Each row below is a small network's average activation on inputs in which a field has the value named, seen along a few directions.
Values that are neighbours, or in one group, have similar rows; names and order tell nothing.
In the rows, zero is written as 500.
Strong random noise was added to every row along 15 fixed directions; ignore it. To show where, here is one row again and again, with new noise each time:
[616 452 811 530 633 612 483 453 513 352 363 398 555 583 555 630 386 495
 512 492 394 475 555 404 522 401 325]
[515 660 434 514 571 499 441 538 406 515 226 495 209 555 348 532 684 728
 531 433 530 589 476 413 559 469 466]
[663 525 480 596 401 371 432 465 579 611 359 757 493 564 448 714 687 630
 568 262 519 724 218 536 494 694 577]
[679 673 346 421 511 422 418 551 706 557 586 640 568 407 535 466 514 651
 366 627 567 554 569 496 420 416 572]
[350 314 390 492 478 522 617 457 249 516 619 484 387 499 315 596 737 431
 610 283 541 539 340 647 577 514 571]
[468 231 527 566 474 563 496 519 549 560 453 346 690 632 521 565 463 376
 495 535 363 524 460 526 480 470 505]
[576 519 537 423 630 570 412 536 589 345 297 265 584 575 492 550 493 600
 428 685 406 412 638 366 565 346 362]
[441 215 492 438 483 501 596 390 378 508 617 357 539 558 305 450 415 409
 663 356 574 503 609 616 699 533 416]
[536 630 479 609 293 292 549 713 534 686 419 312 482 648 688 320 519 495
 368 360 471 581 637 386 516 472 443]
[576 353 528 367 655 399 752 480 407 340 481 461 470 414 746 408 563 583
 527 403 399 603 671 546 633 436 709]
[517 618 448 372 469 380 525 431 620 356 623 512 738 444 590 521 500 390
 485 666 512 363 479 503 600 440 563]
[287 382 667 610 498 549 592 407 246 517 404 142 401 578 557 395 423 178
 547 534 431 479 490 384 609 387 501]
[548 548 427 476 364 568 563 433 435 427 690 538 579 407 527 219 104 351
 602 370 525 515 660 483 223 610 492]
[459 586 546 483 554 530 498 759 599 540 531 461 801 574 680 729 538 425
 409 608 257 353 362 460 247 603 324]
[487 606 594 372 706 520 663 407 345 327 316 508 400 512 471 527 535 415
 668 509 321 558 543 425 435 398 552]
[473 444 490 515 465 578 643 474 437 488 729 442 584 422 559 424 450 264
 629 454 516 538 457 610 409 549 593]
[832 480 357 423 535 432 488 512 792 462 435 555 660 472 515 570 683 705
 579 496 537 729 503 604 570 585 649]


Field BINU:
refa: [444 414 642 502 508 385 469 279 430 452 588 668 483 418 499 613 422 459
 472 436 638 448 415 467 712 557 473]
foged: [437 255 547 418 444 307 555 462 495 720 423 608 628 705 304 640 485 443
 518 341 329 592 522 524 483 565 434]
buru: [670 566 567 413 555 353 434 453 510 457 265 495 475 479 585 429 407 613
 387 458 380 594 681 288 444 524 461]
lobif: [398 654 280 446 560 637 514 565 469 278 468 452 384 370 434 462 659 597
 739 542 570 411 415 607 542 780 561]
kun: [474 492 691 523 434 363 594 526 613 617 467 539 704 625 536 640 515 396
 662 448 458 493 410 528 614 712 400]
zoda: [537 368 518 558 356 404 566 403 671 744 590 397 531 635 276 347 562 185
 575 640 614 674 626 623 662 235 587]
puve: [537 477 648 719 388 641 477 616 655 519 491 528 545 610 670 455 438 478
 583 449 509 503 439 639 481 597 532]
nise: [518 567 629 457 540 473 596 584 401 506 648 428 512 459 559 541 551 378
 477 407 461 421 563 495 395 579 310]
vug: [338 624 400 496 392 389 523 639 452 664 421 294 451 528 485 420 580 377
 456 583 507 466 473 418 497 619 382]
vin: [334 255 569 332 614 340 620 363 396 545 559 596 669 603 408 713 549 295
 480 553 309 430 478 543 571 288 528]
sanuv: [354 543 496 436 580 441 518 402 416 381 530 380 412 431 573 400 480 402
 325 705 497 367 626 371 618 257 563]
gubod: [444 412 610 500 654 620 618 612 608 656 707 722 491 541 481 519 471 517
 678 578 525 491 538 793 521 478 520]
nit: [323 684 751 422 645 288 802 545 412 610 527 682 363 544 652 448 559 423
 643 512 408 446 593 572 693 516 549]
The values of BINU form a star with 4 arms.
Question: Name the neighbours of buru, in listed order.
Answer: lobif, puve, nise, nit
Question: Name the neighbours of refa, in listed order.
Answer: sanuv
Question: Name the neighbours of vin, in listed order.
Answer: gubod
Question: Name the neighbours of kun, in listed order.
Answer: foged
